A small network was trained on made-up records. Each row is its average activation on records with the value named, seen along a few directions.
Related values have similar rows: they may be neighbours, one step apart, or belong to one group.
In the rows, zero is written as 500.
Random noise pushes rows far along 7 fixed directions. That doesn't count. These rows show it; they differ only by the noise:
[703 508 465 485 579 394 452 472 463 603 590 589 528 494 564 404 550 485
 419 376 475]
[275 671 509 597 428 718 804 516 629 422 563 459 629 743 496 277 587 358
 615 402 494]
[336 377 564 282 511 539 382 382 410 276 487 452 311 665 479 648 327 676
 561 507 567]
[416 537 734 481 195 483 782 588 594 385 423 505 150 505 458 438 227 357
 353 542 612]
[455 575 595 637 254 427 588 596 696 598 481 540 289 358 361 536 327 328
 528 642 558]
[697 637 523 598 128 697 660 591 721 323 469 718 577 426 557 485 517 446
 357 397 439]
[538 490 667 520 315 712 407 505 455 421 319 774 373 743 627 426 170 659
 591 620 296]
[427 412 479 489 624 488 530 322 307 600 571 425 826 693 553 307 729 384
 450 339 507]
[692 529 595 401 388 583 589 520 478 332 474 673 382 619 656 383 375 582
 337 358 443]


Rik, 9 values:
g6: [266 345 520 404 717 441 323 299 233 579 365 312 610 684 512 426 439 508
 615 741 501]
g5: [367 374 525 489 396 558 347 483 555 506 499 516 566 407 416 744 502 587
 586 604 440]
g3: [813 590 494 496 798 302 479 558 414 734 646 673 283 616 636 210 351 503
 496 422 399]
g1: [408 782 343 662 646 448 746 802 763 584 696 377 228 254 376 566 590 440
 656 454 602]
g7: [562 385 450 483 776 321 510 502 248 604 459 361 453 418 508 479 577 524
 363 409 534]
g9: [519 502 603 653 505 366 698 594 319 805 298 410 516 411 500 247 499 269
 330 655 511]
g4: [170 557 419 541 470 468 389 452 732 543 581 233 681 376 270 666 658 382
 714 702 629]
g8: [604 415 571 546 201 493 530 465 442 430 195 503 665 264 493 589 528 373
 228 653 508]
g2: [639 383 360 564 653 449  69 591 628 613 590 602 477 260 452 916 508 788
 785 608 435]
Rik is arranged as a ring.
Name the neighbours of g4, in listed order. -> g6, g3
Name the neighbours of g9, in listed order. -> g7, g8

Tole, 12 values:
n4: [629 638 462 501 478 472 693 584 640 454 601 533 484 449 532 398 609 420
 383 341 512]
n11: [515 362 594 610 470 441 362 451 314 734 315 568 579 488 522 470 420 465
 496 672 426]
n3: [332 706 293 692 601 622 588 601 695 572 613 381 692 439 404 503 736 423
 732 498 499]
n8: [616 571 470 480 567 496 587 537 487 497 516 518 474 534 575 368 491 489
 461 462 453]
n9: [896 588 512 474 247 638 566 582 620 274 419 756 546 403 667 484 496 573
 231 345 407]
n12: [519 600 404 650 575 467 556 580 576 640 532 471 568 407 444 457 625 409
 565 507 485]
n10: [557 453 594 498 542 296 479 478 407 700 506 525 411 484 525 390 406 399
 434 532 512]
n2: [479 612 448 584 492 446 650 646 676 517 533 392 414 297 403 554 579 435
 461 489 591]
n5: [520 596 603 481 446 480 632 604 628 442 533 549 174 521 476 440 256 513
 525 517 532]
n1: [607 478 493 636 323 538 282 505 536 614 386 647 602 360 480 607 477 498
 541 679 396]
n7: [456 590 482 468 641 523 544 509 565 525 650 523 433 646 526 373 480 522
 647 430 476]
n6: [308 425 571 537 394 448 506 460 527 562 545 436 429 522 369 583 408 395
 578 608 579]
Tole is arranged as a line.
Name the neighbours of n4, in listed order. -> n9, n10
Name the neighbours of n3, in listed order. -> n12, n2
Name the neighbours of n6, in listed order. -> n7
Fewest steps between n8 and n5? -> 5
